A small network was shown many inputs. Here are its activations along a few directions, one row for each input.
Each table varies a few parts of the input and shows all the possible inputs, shuffled.
Descriptions start from the smaller parts, as in this example, which fits no table here: line(6) and (point or line(11) or (values(3) and ring(5))).
Shared parts are said once, and a part with two or three values counts as separate values.
In the rows, zero is written as 128.

Rows:
row 1: [141 153  71 126  53  85  40 134 149 114 131 102]
row 2: [120 150 166 121 113 176 194 149  30 200  76 171]
row 3: [114  61 149 110 171 106 158 179 198  91 135  91]
row 4: [128 171  95 127  77  63  76 101 205 130 149 103]
row 5: [127 109 155 159  87  92 138  53 136  93 190 212]
row 6: [116 115 170 103 183 170 174 128  20  95 130 125]
row 7: [112 117  96 129 155 189  96 187 176 107  49  49]
row 8: [153 118 116 127  88 103  56 113 104 105 158 194]
row 9: [ 95 163 175 131 139 144 228 121  78 216  91 174]
row 10: [ 86 140 115 138 180 159 127 168 227 126  73  52]
row 11: [140 134 135 128 110  79  92  77 160 119 170 196]
row 12: [179 153 109 149 173 191 155 156  82 191  75  59]
row 13: [142  95 139 156  64 118 101  91  80  79 180 210]
row 14: [151 173 122 159 199 159 189 135 130 208  96  62]
row 15: [ 89 130 178 114 210 138 209 100  70 112 147 129]
row 16: [137 159 101 115  89  85 102  92 189 117 173 152]
row 17: [140  40 133 100 145 136 123 200 146  74 114  86]
row 18: [133 123  80 113  70 112  47 121 125 124 169 138]
What do these inputs look like to the network? -> values(2) and (line(4) or ring(5))
Changing only the values(2) part turns row 17 into row 3. The same change can be made to row 2. Which row results? -> row 9
A walk changes only the line(4) part. It starts at row 5 and steps to row 11. List the rest of the walk in order. -> row 16, row 4
A walk changes only the line(4) part. It starts at row 13 and steps to row 8. List the rest of the walk in order. -> row 18, row 1

Rows:
row 19: [116 156 124 139  71  95  95  81 124 132 153 189]
row 20: [106 113 156 112 157 151 180 173 115 138  87 102]
row 21: [122 168 140 145 150 168 179 107  70 160 105  99]
row 22: [114 100 122 111  78  90  99 130 155  93 157 158]
row 23: [145 102 137 149 103  98 106  79 125  77 186 150]
row 24: [128 108 160 151 186 163 187 118  86 127 122  95]
row 25: [122 107 107 110  91 119  65 144 153  94 142 177]
row 26: [151 141 136 128 102  79 107  67  91 104 195 171]
row 27: [134 145 153 127 183 152 195 107  55 155 137 114]
row 28: [127 128  79 123 107  92  51 127 240 104 144  82]
row 29: [141 136 131 127 142 163 164 169 113 186  76 122]
row 30: [124 147 105 131 187 146 142 178 200 141  76  33]
row 31: [114 119 137 109 172 177 147 184 113 137  68 123]
row 32: [148 123 102 131  63  98  77 128 150 144 144 177]
What do these inputs look like to the network? -> values(2) and (point or ring(6))
Change only the values(2) part in row 24. List by row number the other rows that result. -> row 23
Which other rows agree with row 20 in the values(2) part? List them by row number. -> row 21, row 24, row 27, row 29, row 30, row 31

Rows:
row 33: [125 208  95 135 155 154 149 150 177 214  55  55]
row 34: [ 98 106 180 125 207 168 211 127  75 130 115 116]
row 35: [117  97 112 127 129  86  98 138 236  85 153  90]
row 36: [147 143 155 144 181 176 199 129  57 180  99 117]
row 37: [110 110 138 116 204 139 174 177 189 128  97  53]
row 38: [128 116 157 121  88 126 140 115  42 118 142 202]
row 39: [129 106 118 121  84  94  62  96 139  61 183 182]
row 40: [143 119 106 117  64  88  49 103 114  68 175 169]
row 41: [142 129 146 129  80 131 142 108  45 152 147 203]
row 42: [103 100 138 110 197 156 157 182 172 117  85  55]
row 43: [121 100  99 127 111 121  67 157 205  73 123  98]
row 44: [150 129 154 140  93 117 149  96  64 165 151 207]
row 45: [157 122  81 143  97 106  63 146 202 123 123  89]
row 46: [150 123  73 132  83 121  57 157 183 111 120  86]
row 47: [165 130 101 138  71  79  56  85 136 113 185 172]
row 48: [114 101 168 125 108 130 152 107  67 110 150 215]
row 49: [111  88 112 121 121 105  80 143 219  74 140  90]
row 50: [109  99 181 124 127  96 181  88 100 122 180 206]
row 51: [110 118 169 130 195 185 199 141  61 129  98 125]
row 52: [104 116 182 130 213 151 228 124  92 141 128 115]
row 53: [129 195  65 148  82  98  70 115 221 173 109  92]
row 54: [119  94 130 115  96  78  76  81 155  61 200 173]
row 55: [123 200 143 145  76 110 152  67  84 216 137 205]
row 56: [124 131 158 125 176 182 190 148  35 136  89 112]
row 57: [114 112 127 116 186 172 144 196 158 116  69  64]
row 58: [135 113  86 123  92 116  56 163 180  80 115  85]
row 59: [134 203  88 144  55  70  61  55 155 165 171 173]
row 60: [144 133 100 119 160 175 137 194 137 152  67  50]
row 61: [121 217 143 149 161 167 203 100  79 231  86 117]
row 62: [139 143 146 133 167 188 193 141  38 169  95 113]
row 63: [129 123 115 111 168 170 134 202 133 121  61  50]
row 64: [103  90 179 118 120 114 165  92  82 110 167 207]
row 65: [125 103 131 121 103  59  93  76 172  73 214 172]
row 66: [157 130  93 126  56  92  50  97 117 100 181 170]
row 67: [152 133 109 131 173 162 143 183 157 164  69  53]
Changing only one part turns row 34 into row 42. The same change can be made to row 36. Which row results? -> row 67
What do these inputs look like to the network? -> ring(5) and (point or line(6))
A walk changes only the ring(5) part. It starts at row 61 and steps to row 33. List the rest of the walk in order. -> row 53, row 59, row 55
Which other rows agree with row 45 in the ring(5) part? List them by row number. -> row 35, row 43, row 46, row 49, row 53, row 58

Rows:
row 68: [109 105 182 122 216 184 229 145  48 134 104  98]
row 69: [125 180 117 126 194 195 169 175 121 188  39  48]
row 70: [166 156  91 138  24  65  53  75 137 142 184 186]
row 71: [126  63 118 121  69  79  43 119 179  36 181 172]
row 72: [109  84 162 108 208 187 207 205 104 121  71  69]
row 73: [102 153 181 138 184 185 241 130  55 192  79 133]
row 74: [137  90 134 121  84  72  68  74 119  47 219 210]
row 75: [124 130 134 123 223 171 190 195 159 157  57  28]
row 76: [127 136 128 122  46  60  77  64 122 117 199 233]
row 77: [136 161  67 136  35  70  22  97 189 107 162 134]
row 78: [142 171 139 152 180 194 202 149  69 219  62  99]
row 79: [133 106  83 131  73  71  34 108 234  77 180 125]
Changing only one part turns row 71 into row 70. The same change can be made to row 72. Which row results? -> row 78
What do these inputs look like to the network? -> values(2) and ring(6)
Change only the values(2) part in row 76. List by row number the other rows that result. -> row 73
Change only the values(2) part in row 75. List by row number the other rows that result. -> row 79
